Each row below holds a small network's activations on one record, seen along a few directions.
Each row is followed by the record's values for the fields Tof, Muva, Zeduf, Kekip.
A field that a record lacks is written absent.
Other fields move the rows too, some of them a lot.
In the rows, zero is written as 500.
Random noise pushes rows far along 2 fixed directions. That doesn't count. These rows show it; they differ only by the noise:
[548 252 652 482 591 789 508 870  95 373 545 724 686 524 639 506 436 668
 693 615 576 619]
[484 396 358 523 333 366 593 583 315 344 725 501 577 365 411 468 382 673
 547 467 595 401]
[505 523 465 555 405 736 496 718 327 714 315 649 461 560 547 643 424 443
 606 667 722 682]
[525 366 550 513 494 718 514 781 204 490 486 670 593 517 578 549 425 589
 644 615 630 614]

[560 578 430 513 497 360 562 344 645 420 668 401 413 527 454 446 612 515
 410 388 340 386] : <Tof:absent Muva:t1 Zeduf:w1 Kekip:s2>
[391 429 500 490 458 625 489 619 337 504 422 556 588 447 501 557 352 506
 565 595 687 588] : <Tof:y1 Muva:t1 Zeduf:w2 Kekip:s1>
[414 451 486 461 505 423 462 447 530 423 497 431 602 439 427 489 380 541
 461 487 570 475] : <Tof:y1 Muva:t1 Zeduf:w2 Kekip:s2>
[477 605 500 507 528 591 454 421 607 623 334 471 432 569 506 584 499 387
 444 572 549 594] : <Tof:y2 Muva:t1 Zeduf:w1 Kekip:s1>
[573 425 506 497 470 336 597 501 450 302 792 488 560 401 511 354 586 642
 510 377 364 348] : <Tof:y2 Muva:t2 Zeduf:w2 Kekip:s2>
[481 753 395 562 406 534 457 359 715 841 240 451 281 583 482 635 554 238
 425 578 581 616] : <Tof:absent Muva:t2 Zeduf:w1 Kekip:s1>
[488 343 490 475 465 383 582 554 338 215 789 485 651 339 474 386 441 699
 536 418 458 355] : <Tof:y1 Muva:t1 Zeduf:w1 Kekip:s2>
[524 522 595 500 615 699 450 520 494 548 371 548 473 608 583 561 539 433
 501 582 490 624] : <Tof:y2 Muva:t1 Zeduf:w1 Kekip:s1>
[539 538 589 513 582 640 474 558 525 626 376 589 434 615 591 532 601 427
 530 548 443 590] : <Tof:absent Muva:t2 Zeduf:w2 Kekip:s2>
[492 306 668 431 694 498 449 532 380 244 606 524 667 485 570 396 497 620
 539 476 383 481] : <Tof:absent Muva:t2 Zeduf:w2 Kekip:s1>
[492 819  94 627  74 175 683 269 749 761 580 338 217 387 305 536 561 371
 362 415 581 367] : <Tof:y1 Muva:t2 Zeduf:w1 Kekip:s2>
[453 290 540 470 476 534 540 689 215 296 662 582 674 382 501 432 382 666
 619 495 547 453] : <Tof:y1 Muva:t1 Zeduf:w2 Kekip:s2>
[505 442 610 456 669 527 442 451 513 373 521 491 553 563 547 465 535 529
 483 485 381 523] : <Tof:absent Muva:t1 Zeduf:w2 Kekip:s1>
[385 406 425 504 347 603 539 657 275 548 430 535 623 387 445 552 317 511
 578 596 768 585] : <Tof:y1 Muva:t2 Zeduf:w2 Kekip:s1>
[475 505 575 468 602 716 442 535 505 599 293 546 528 624 547 580 480 421
 495 605 562 671] : <Tof:y1 Muva:t1 Zeduf:w2 Kekip:s1>
[465 665 173 603  61 195 655 432 569 667 596 403 371 321 307 522 423 468
 459 444 687 354] : <Tof:y1 Muva:t2 Zeduf:w1 Kekip:s2>
[492 409 483 485 500 501 519 506 411 348 597 467 587 434 472 474 423 601
 498 501 515 461] : <Tof:y1 Muva:t1 Zeduf:w1 Kekip:s1>
[478 498 397 527 345 570 606 612 381 589 499 541 503 433 500 535 476 509
 537 556 625 529] : <Tof:y1 Muva:t2 Zeduf:w1 Kekip:s1>
[593 493 600 484 607 568 516 537 511 473 558 545 495 566 602 465 636 520
 507 479 370 499] : <Tof:absent Muva:t2 Zeduf:w1 Kekip:s2>
[367 523 404 471 442 401 475 371 577 474 448 386 555 422 387 533 344 470
 428 504 633 493] : <Tof:y1 Muva:t1 Zeduf:w2 Kekip:s1>
[423 409 468 462 518 158 480 299 597 178 753 323 622 339 342 351 404 629
 418 315 421 288] : <Tof:y2 Muva:t1 Zeduf:w2 Kekip:s2>
[336 325 352 484 275 429 520 656 238 424 550 512 660 330 360 557 178 649
 590 542 807 451] : <Tof:y1 Muva:t1 Zeduf:w2 Kekip:s1>
[486 510 517 479 578 461 466 395 583 487 475 458 488 563 495 483 538 472
 451 488 409 515] : <Tof:absent Muva:t2 Zeduf:w2 Kekip:s1>
[518 451 616 465 646 498 423 494 525 417 505 521 537 534 549 461 529 532
 516 468 411 500] : <Tof:absent Muva:t1 Zeduf:w2 Kekip:s2>
[618 545 433 519 465 279 606 382 613 380 794 439 416 479 467 374 680 589
 442 321 256 316] : <Tof:absent Muva:t2 Zeduf:w2 Kekip:s2>
[464 440 458 476 491 320 537 416 517 312 688 414 540 406 432 418 479 586
 473 396 410 340] : <Tof:absent Muva:t1 Zeduf:w1 Kekip:s2>
[403 498 208 546 152 246 671 497 394 457 718 435 492 281 341 476 379 601
 501 445 668 343] : <Tof:y1 Muva:t2 Zeduf:w2 Kekip:s1>
[527 555 534 515 515 650 479 584 475 642 367 594 429 586 593 575 544 420
 549 578 533 609] : <Tof:y2 Muva:t1 Zeduf:w2 Kekip:s1>
[559 402 463 502 453 332 649 528 393 231 874 488 561 376 506 351 583 688
 516 371 351 307] : <Tof:y2 Muva:t2 Zeduf:w1 Kekip:s2>
[500 766 343 587 327 572 545 430 672 876 275 495 272 593 461 629 572 268
 436 572 609 626] : <Tof:y1 Muva:t2 Zeduf:w2 Kekip:s2>
[492 598 547 487 629 508 384 340 671 563 325 440 432 614 501 562 506 380
 428 534 465 577] : <Tof:absent Muva:t1 Zeduf:w2 Kekip:s1>
[530 439 702 470 703 787 434 633 403 531 365 635 538 646 671 526 581 445
 573 598 442 675] : <Tof:absent Muva:t2 Zeduf:w2 Kekip:s1>
[469 471 360 499 357 319 626 460 458 371 723 445 525 369 438 432 490 605
 474 417 496 369] : <Tof:y1 Muva:t2 Zeduf:w2 Kekip:s1>
[505 248 729 438 698 808 497 775 167 299 530 675 710 546 658 476 459 633
 639 590 512 624] : <Tof:y1 Muva:t1 Zeduf:w2 Kekip:s1>
[662 400 613 474 660 473 562 513 498 294 750 520 537 582 562 356 693 638
 493 368 199 394] : <Tof:absent Muva:t2 Zeduf:w2 Kekip:s2>
[471 454 416 474 411 283 569 449 498 352 708 434 553 371 433 413 478 609
 480 380 474 340] : <Tof:y2 Muva:t2 Zeduf:w2 Kekip:s2>
[634 359 549 475 558 467 601 580 368 263 800 530 574 488 539 359 631 695
 528 378 287 394] : <Tof:y1 Muva:t1 Zeduf:w2 Kekip:s2>
[569 300 548 449 575 418 599 549 347 144 841 501 651 453 494 351 540 751
 512 383 326 357] : <Tof:y1 Muva:t1 Zeduf:w2 Kekip:s2>
[592 662 468 501 545 487 452 340 749 642 392 417 373 618 480 543 589 396
 392 481 423 515] : <Tof:y2 Muva:t1 Zeduf:w1 Kekip:s2>
[571 736 315 564 347 282 569 250 799 657 521 348 311 526 388 503 608 379
 348 424 465 418] : <Tof:y2 Muva:t2 Zeduf:w1 Kekip:s2>
[499 149 829 393 804 634 381 737 226 166 565 597 873 483 597 375 399 698
 635 492 472 497] : <Tof:y1 Muva:t1 Zeduf:w2 Kekip:s2>
[392 632 255 504 335  88 495 138 785 462 561 229 433 369 262 499 374 495
 314 404 539 321] : <Tof:y2 Muva:t1 Zeduf:w1 Kekip:s1>
[531 534 480 512 482 459 530 476 537 470 564 498 466 500 489 490 537 537
 474 466 455 464] : <Tof:y1 Muva:t1 Zeduf:w2 Kekip:s2>
[447 489 373 493 414 374 565 396 507 394 606 408 513 463 373 485 429 558
 429 452 540 447] : <Tof:y1 Muva:t1 Zeduf:w2 Kekip:s1>
[641 432 712 494 716 817 491 680 378 529 457 669 514 682 704 484 695 498
 585 568 330 635] : <Tof:absent Muva:t2 Zeduf:w1 Kekip:s2>
[532 283 616 430 697 350 478 428 422  78 793 438 676 437 505 337 511 735
 485 385 259 338] : <Tof:absent Muva:t1 Zeduf:w1 Kekip:s1>

Here are new rows. What are their fields?
[557 470 306 530 285 180 677 456 460 298 891 433 486 334 365 375 521 715
 464 329 417 257] : <Tof:y1 Muva:t1 Zeduf:w2 Kekip:s2>
[417 635 344 516 403 260 481 210 727 486 514 310 423 443 342 512 438 427
 351 428 528 434] : <Tof:y2 Muva:t1 Zeduf:w2 Kekip:s1>
[432 324 559 439 569 475 490 555 367 331 571 514 620 462 511 445 436 597
 553 483 467 450] : <Tof:absent Muva:t2 Zeduf:w2 Kekip:s1>
[491 629 307 542 336 232 584 302 659 523 627 382 360 437 397 471 562 477
 402 407 438 366] : <Tof:absent Muva:t2 Zeduf:w2 Kekip:s1>
[523 554 458 515 442 403 531 478 543 503 573 500 444 468 493 490 539 516
 491 448 474 432] : <Tof:y2 Muva:t1 Zeduf:w2 Kekip:s2>
[410 436 396 543 308 640 598 707 241 575 461 585 548 405 486 557 371 507
 609 619 745 568] : <Tof:y1 Muva:t2 Zeduf:w1 Kekip:s1>
[470 428 365 482 394 110 550 323 525 194 850 339 555 281 344 371 418 669
 447 316 411 211] : <Tof:y2 Muva:t1 Zeduf:w1 Kekip:s2>
[574 440 719 450 776 712 420 543 473 434 426 581 543 673 648 499 599 492
 522 546 354 617] : <Tof:absent Muva:t1 Zeduf:w2 Kekip:s1>
[427 521 372 481 427 192 523 277 633 352 667 336 495 400 373 428 460 533
 400 377 451 354] : <Tof:absent Muva:t2 Zeduf:w2 Kekip:s1>
[455 476 323 506 313 209 617 394 495 342 751 373 546 293 384 415 451 620
 439 391 521 314] : <Tof:y1 Muva:t2 Zeduf:w1 Kekip:s1>
[517 204 614 413 640 612 534 641 237 156 686 535 758 474 519 406 437 735
 560 477 440 487] : <Tof:y1 Muva:t1 Zeduf:w2 Kekip:s1>
[444 186 475 453 392 282 632 641 197  74 928 487 788 240 416 313 363 830
 578 370 510 265] : <Tof:y1 Muva:t2 Zeduf:w2 Kekip:s2>
[482 405 586 473 548 655 504 640 343 477 465 587 603 493 589 506 486 524
 563 566 556 590] : <Tof:y1 Muva:t2 Zeduf:w2 Kekip:s1>
[364 355 548 453 479 604 438 660 316 470 401 538 693 413 470 541 273 538
 583 583 737 563] : <Tof:y1 Muva:t1 Zeduf:w2 Kekip:s2>
[634 492 713 466 783 754 406 560 532 534 403 592 482 727 652 501 675 458
 524 510 301 631] : <Tof:absent Muva:t1 Zeduf:w2 Kekip:s2>
[358 395 647 453 598 866 370 709 304 619 158 625 661 551 573 643 283 423
 606 732 792 772] : <Tof:y1 Muva:t1 Zeduf:w2 Kekip:s1>
[449 891 232 607 248 425 484 241 833 939 210 375 174 536 379 688 495 183
 364 568 671 579] : <Tof:y2 Muva:t1 Zeduf:w1 Kekip:s1>
[543 268 509 484 475 481 645 682 209 174 853 559 673 369 515 368 488 774
 586 437 419 365] : <Tof:y1 Muva:t1 Zeduf:w1 Kekip:s2>
[517 310 615 425 682 436 490 467 422 139 750 463 659 463 530 371 520 679
 497 401 296 390] : <Tof:absent Muva:t1 Zeduf:w1 Kekip:s1>
[429 505 526 481 566 562 387 444 538 558 337 473 493 521 490 570 422 417
 494 568 548 569] : <Tof:absent Muva:t1 Zeduf:w1 Kekip:s1>
[556 424 451 526 370 477 650 644 334 429 701 560 549 403 521 432 545 623
 561 471 481 419] : <Tof:y1 Muva:t2 Zeduf:w1 Kekip:s2>
[440 592 467 523 453 502 430 447 607 649 328 473 463 498 436 564 418 386
 474 532 620 550] : <Tof:y1 Muva:t1 Zeduf:w2 Kekip:s2>
[501 566 453 498 527 367 495 345 690 473 533 388 479 518 414 469 526 484
 402 395 431 423] : <Tof:y2 Muva:t1 Zeduf:w2 Kekip:s2>
